A small network was shown many inputs. Here are its activations along a few directions, one row for each input.
Each table varies a few parts of the input and shows all the possible inputs, shuffled.
Descriptions start from the smaller parts, as in this example, which fits no table here: line(6) and (point or line(9) or (values(3) and ring(8))).
Shared parts are said once, and a part with two or three values counts as separate values.
(in the rows, 128 means zero)

Other details of the inputs vary at random and push rows far along two fixed directions, the same in every table; ignore that.
To show where, the next rows are all for the same input, with only those details redrawn:
[172 113 122  66 176 135  78 145 192 169 121]
[173 141 190 103 101  97 141 123 117 215 195]
[ 43  97  47 184 105 141 158  52 138  82  19]
[155 103  94  68 190 149  66 141 212 145  85]
[159 118 131  81 158 128  93 135 174 170 127]
[121 106  89 106 153 139 106 110 179 132  78]
[111 144 172 178  40  89 205  65  60 185 168]
[150 148 195 141  62  87 179  96  79 211 200]

Rows:
x1: [ 93 124 117 131 185 132 112 152 141 112 144]
x2: [ 95 149  68 174 106 146 157  87 104  27  47]
x3: [161 167 179 116 112  99 146 147  73 127 191]
x4: [ 66 124 114 203  72 136 191 111  97 110 127]
x5: [153 111 111 106 182 153  55 151 217 106  70]
x6: [142 126  64 155 177 177  83 128 148  64  65]
x7: [162 119 123  89 198 163  73 171 226 143  95]
x8: [169 114 122  65 179 135  74 145 197 167 119]
x9: [ 38  78  52 189  96 166 147  78 140  39  54]
x10: [163 154 231 134  83  90 138 135  94 183 185]
x11: [ 79 150  90 169 112 108 180 103  67  70 101]
x12: [153 127 166  79 136 111 111 135 133 185 145]
x13: [102 106  76  99 176 163 114 124 147  42  80]
x14: [145 149 224 120  91 106 166 161  83 191 194]
x15: [135 114 112 125 134 139  86 159 167 102 124]
x16: [157 123 145  73 196 154  74 180 204 148  99]
x17: [ 86 151  62 171 123 163 181  95 110  46  52]
x18: [102 133 129 203  67 117 154  92 120 108 124]
x19: [195 159  91  72 187 139  91 171 162 105 106]
x20: [157 175 197 120 105 102 186 150  59 162 221]
x21: [195 141  85 108 202 156  70 169 154 124 115]
x22: [158 143 211 129  74  94 136 164  83 164 208]
x23: [166 107 140 102 143 152  91 136 188 144 156]
x24: [ 23  87  48 154 116 143 147  80 119  58   4]
x25: [177 124 117  83 192 132  63 171 209 149 100]
x26: [165 152  99  86 138 135 135 122 114 119 130]
x27: [157 126  78  82 176 176  98 129 170  60  78]
x28: [191 155 141 129 166 159 116 160 121 155 166]
x29: [ 64 123  93 218  84 144 188  87 127 104  93]
x30: [105 129 155 145  97 129 161 152 105 137 149]
x31: [127 105 134  80 202 131  65 154 161 116 172]
x32: [ 67 120 131 169  41 100 199  89  44 133 143]
x33: [177 132 219 114  97 114 135 122 129 193 200]
x34: [153 128 222 110  69 105 155 147  77 178 228]
x35: [159 146 167 137  91  92 142 164 100 179 209]
x36: [173 140 137 125 134 110 109 156 156 170 165]
x37: [129 123  98  90 220 114  59 177 167 117 139]
x38: [149 134 163  95 137 102 108 176 126 158 135]
x39: [ 81 131 165 176  62 103 163 108  76 105 108]
x40: [ 53 121  85 182 115 119 148  94 124  83  21]
x41: [141 119 105 114 128 129 117 120 158 154 143]
x42: [133 113 168 101 134 137 107 123 152 137 119]
x43: [ 79 116 105 173  56 113 185  88  76 132 144]
x44: [125 143 120 108 121 112 162 113  74 121 158]
x45: [ 60 126 122 169 104  90 169  82  52 130 175]
x46: [117 140 163 139 143  95 109 141 100 127 191]
x47: [182 127 120 117 165 171  96 132 130 119 147]
x48: [ 40 107  54 186 103 127 151 113 114  57  37]
x49: [ 74 111 170 159  63 121 178  90  72 114 118]
x50: [166 135  94 121 153 151 114 121 106 138 138]
Describe the family of inputs behind these rows.
> values(5) and (line(4) or ring(6))
Changing only the values(5) part turns x37 into x31. The same change can be made to x38. Which row results?
> x49
Which other rows does x20 become when the line(4) part takes its other values? List them by row number.
> x1, x17, x28
Which other rows does x44 become when the values(5) part takes its other values? List them by row number.
> x3, x11, x13, x20
Which other rows does x5 become when the ring(6) part takes its other values? List them by row number.
> x10, x15, x18, x22, x39

Rows:
x51: [ 99 115 100 127  44 139 183  97 115 111  78]
x52: [155 151 168 118 125 115 125  78  69 165 235]
x53: [191 189 163  88 157  99  88 189 169 165 109]
x54: [109 138 158 178  86 138 149  54 113  85  69]
x55: [ 31  70 125 207 103 104 141 107 165 141 114]
x56: [179 154 178 200  85 128 151 135 124 187 190]
x57: [109 140 144 204 100 149 138  69 102  64 104]
x58: [ 88 103  53 150  83 156 162 111  73 100 139]
x59: [111 126 117 164  42 151 172 122 118  92  78]
x60: [190 162 192  53 155 144 106 181 159 124 124]
x61: [179 163 213 122 119 135 146 176  79 127 186]
x62: [175 105 108  89 157 157  90 132 209 190  80]
x63: [ 97 131 207 133 125  38 119 191 101 197 186]
x64: [110 124  75 230 122 146 157  91 136 116 135]
x65: [ 92 137  73 142 130  81 157 102  78 134  78]
x66: [177 142 170 147  57 138 157 172 103 135 197]
x67: [109 165 109 209 118 104 148 143  91  94  79]
x68: [126 116  50 130 133 167 118 151 169  54 128]
x69: [ 75 155  61 171 132  94 157 103  60 119 112]
x70: [ 93  95 242 147  97  89 116 106  93 164 203]
x71: [159 125 143 134  94 101 168  87 108 230 190]
x72: [169 188 122 117 185  92  97 182 144 135 184]
x73: [ 77  73 165  70 194 131  70 201 164 102 119]
x74: [172 124 121 108 205 164  56 130 167  87 150]
x75: [168  87 112  61 193 140  75  94 147 135 110]
x76: [159 118 137  85  65 113 167 127  86 180 194]
x77: [163 152 206  57 107 114 166 135  90 169 153]
x78: [ 95  56 128  71 148 137  67 210 202 122 134]
x79: [ 83 135  66  78 191 163 114 122 132  69 115]
x80: [152  94 105  35 198 144 108 151 125 123 101]
x81: [176 121 127 139 149 159  99 143 215 161  82]
x82: [110 147  85 106 148  99 125 125 152 122  27]
x83: [106 116  31 147 170 160 105  92 182 135 117]
x84: [ 81 146 110 170 125 149 174 111  72  51 131]
x85: [116 118 116  94 140 143 106  58 167  95  49]
Changing only one part turns x72 into x68. The same change can be made to x53. Which row results?
> x59
Describe the family of inputs behind these rows.
> values(5) and (point or ring(6))
Which other rows does x66 become when the values(5) part takes its other values? List them by row number.
> x56, x57, x61, x67
Which other rows does x79 become when the values(5) part takes its other values? List them by row number.
> x52, x58, x69, x83

Rows:
x86: [148  94  94  88 174 162  82 131 195 118 106]
x87: [138 134 164 108 119 101 136 163 109 165 189]
x88: [130 136 195 116  99 106 143 111  94 168 179]
x89: [130 122  46 114 177 172  95 126 154  72  86]
x90: [165 130 173  99 112 132 126 139 146 158 131]
x91: [ 69 133 120 211  38 110 210  60  74 117  72]
x92: [145 139 143 101 139 118 120 171 111 117 174]
x93: [118 115  48 113 176 165  96 119 176 103  79]
x94: [152 109 117 122 178 137  73 160 194 136 109]
x95: [142 135 171 104 126  91 127 121 113 180 167]
x96: [120 124 191 120  85 110 143 140 104 165 186]
x97: [163 154 176 149 119 110 132 148 114 173 193]
x98: [180 169 168 116 104 123 151 147  86 138 164]
x99: [ 85  86  74 105 167 142  81 147 187  99  63]
x100: [ 77 129  79 156 136 131 153  94  91  49  78]
x101: [163 131 155 126 100 111 144 113 109 196 190]
x102: [ 69 145  94 228  85 132 176  87  74  52  97]
x103: [156 115 156 116 150 144  90 155 177 137 141]
x104: [169 131 105  78 178 148  94 166 183 127  82]
x105: [ 40 128  91 191  98 115 187  62  68  91  75]
Changing only one part turns x97 into x105. The same change can be made to x103. Which row results?
> x88
Describe the family of inputs behind these rows.
> line(4) and values(5)
Which other rows does x93 become when the line(4) part takes its other values? List them by row number.
> x86, x89, x101
Which other rows does x95 become when the values(5) part takes its other values? List them by row number.
> x91, x94, x99, x101
